A small network was trained on made-up records. Each row is its average activation on records with the value named, seen along a few directions.
Related values have similar rows: they may be neighbours, one step apart, or belong to one group.
Random noise pushes rows far along 4 fixed directions. That doesn't count. These rows show it; they differ only by the noise:
[ 286  144 -138 -111  423 -260 -285   89 -259 -541  394 -191   10   24
  -24  179  120 -375]
[-162 -597  -97 -230 -605 -552 -177  -30 -221 -111 -457   57  283  129
 -481  299  462  707]
[-218 -456  -50 -122 -676 -229  168  -42  287  201 -479   25  232  490
 -331  -57  350  669]
[  51  -41  -63  -93  200 -328 -254   23 -311 -329  198  -51  152  -76
  -65  292  205 -199]
[-339 -252   -1  -37  -46 -255 -197   25 -365  -65    2  300  492 -148
 -112  243  506  -88]
[-680  -99  177  173   63   53   53  -37 -160  381   98  509  670 -192
  203  127  469 -450]


Field Vike:
y3: [ 206 -147 -163  170    7  424  392  396  545  -27 -271 -154 -159  779
 -271 -542  338  333]
y10: [ 419  231  215   -7   68 -158  226 -223  610  203  -53 -814 -501  423
  152  135 -728  309]
y14: [ 133  164   89  -94 -141 -194 -271 -184  -54  333  -99 -325    5 -397
   86  329 -544 -163]
y2: [ 280   19 -151  -72 -118 -166 -423   -9 -584 -301 -197 -118 -219 -719
 -282  262 -415  400]
y1: [-453 -178  195  293  140  135    5   59 -623  -40 -148  364  336 -451
   18   91  587  155]
y11: [-861  232  366  511   45  429  393 -162    7  710  216  665   13 -544
  522   -8 -193 -385]
y7: [ 948  100 -243 -252  -73 -168 -391 -203  -31 -474  246 -491 -692 -189
  -35  110 -611   99]
y13: [ 173  150 -270 -152  -67  621  -57  388  118 -569  187  303 -340  175
 -268 -968  213   79]
y5: [-257 -300   94  121 -363  -12  318 -106  167  304 -527  -73 -174  337
 -121   34  216  755]
y8: [ -59  257   99  333  523  305  380 -119  363  231  264 -206   58  286
  430  -74 -243 -612]
y6: [ -55  123  -79  -34  -87  185  231  124  407  322  -42   29  238  407
  100 -218  -27 -202]
y4: [-428  207  200   52  230  517   31   14  188  569  278  622  418 -425
  429 -375   89 -969]
y12: [ -12  -66  -52 -243  -26   45 -396  232 -131 -176  171  691  707   52
 -103 -297  365 -274]
y9: [ -76  376   47   93  742   28   85  -59 -649 -262  419  117 -334 -691
  371  355 -156 -591]
Vike is arranged as a ring.
Question: Going along Vike from y13 by way of its neighbour y11, in what order are y10, y2, y5, y12 met?
Answer: y5, y10, y12, y2
Question: Name the neighbours of y4, in listed order.
Answer: y14, y7

Field Beze:
g9: [  -4  -66  143   45 -205   94  328   47  513  257 -356 -123  119  621
  -44 -257   73  217]
g5: [-637 -255   35   62 -225  105   57  302  -91  161 -326  586  683  231
 -209 -298  879  179]
g7: [-81 -38 -21 166  22 235 109 -90 -28 194   3  30  61 -91 135 -50 118 -31]
g1: [-457   83  161  186  211  190   92  156 -141   30  181  277  277   52
  156 -200  383 -322]
g14: [ 107   30   79  -51  215 -172 -260  -48 -209  -89   91  -86  245 -184
   48  404   78 -244]
g4: [-284   11   14  141  -29  343  467   82  347  236   27  199   38  435
   64 -405  162   85]
g13: [  -1  -86  -26  132 -139  -42  277 -241  253  176 -174 -289 -340  122
  -13   38 -187  352]
g10: [ 153 -102 -130  -74 -385  -53    3   -5  -97 -101 -367   89 -214  -99
 -181  -54  -41  506]
g12: [ -73 -221 -116 -292 -250 -404 -186   77 -227 -265  -84   89  -56 -123
 -274  256  -85  240]
g11: [-212  -62   66   50  -20   52 -280   22 -409 -227   99  473  188 -669
   86  -39  157    6]
g6: [ 392   84 -165 -171   36  -35 -282   48  118 -213  126 -269   23  269
  -66 -105   -1  -72]
g2: [ 289  201  -94   87  292  490   59   90  223   11  234  -41 -194  128
  163 -379    1 -364]
g15: [ 453  105 -359 -267  119 -153 -384  207 -191 -671  308  -47  147  120
 -309 -165  215 -143]
g3: [ 217 -138 -238 -119  -35  107 -188  171 -197 -326  -71   91  -74  -80
 -336 -158  192  178]
g8: [-155  136   10  -18  -77  176  204   29  358  287  129  149  173  305
   36 -366 -111 -284]
Beze is arranged as a line.
Question: Name the neighbours of g3, in listed order.
Answer: g10, g2
Question: Name the neighbours of g15, in listed order.
Answer: g6, g8
Question: Name the neighbours of g1, in listed order.
Answer: g5, g4
Question: How many steps from neighbour to neighbour lead from g11 to g14, at the fewest?
Answer: 10

Field Temum:
v8: [ 201   68 -211 -279 -214 -127   47  155  259 -346  -79  -53 -171  543
 -288 -266 -117  185]
v9: [ 282   78  -11    5  102   24  296 -241  379  157  -44 -508 -739  303
  165  -41 -550  362]
v11: [ 160   97  -11  -39  -22  -82 -112 -249   -1   70  114 -356 -333 -367
  183  285 -592  -41]
v3: [ 164  -93  -98  116  245  -46    8  121 -182 -184  101 -215   -3   95
  -71  188  248  -92]
v12: [ -92   38  -21  -86  217   69   18  269   64 -193  129   95  158  334
  -96 -280  265 -129]
v2: [  26  150  -21  -24  -61 -237  127  114  133 -214  118  -96 -115  343
  -60 -153 -125   -6]
v4: [-173   13  130  235  -82  285  480   46  324  413 -298  -88 -147  322
  123 -243  -15  236]
v1: [ -59  105  159  222  -53  182  255 -160  212  260  -42   11 -301  -34
  324 -111 -227   33]
v10: [ 185  216  -34 -161  -41  -16 -163   33  253  -83   68 -179   81  223
  -29 -126  -86  -75]
v5: [ -64 -167   -5  -61   47   21 -432 -109 -377  135   42  202  429 -485
  -99  276  156 -252]
v7: [  88  209   -6  119  116  195  -65   69 -132 -262  256  358  -77 -281
  100  -68  148 -149]
v6: [  -1  140   96   54 -139  155  274 -185  442  365  -94  -38 -398 -141
  195   28 -471   23]
v13: [ 228  -36 -118  -85 -119  195  -34   79  255   98  -33  -29  351  313
 -216 -469  136 -112]
v14: [-169 -153   -3   41   95   76   75  129  -97 -113  -47   84  434  198
   10  -81  507   18]
Temum is arranged as a ring.
Question: Going along Temum from v7 by way of its neighbour v6, in what order are v8, v9, v10, v13 met?
Answer: v13, v10, v8, v9
Question: Name the neighbours of v3, in listed order.
Answer: v4, v14
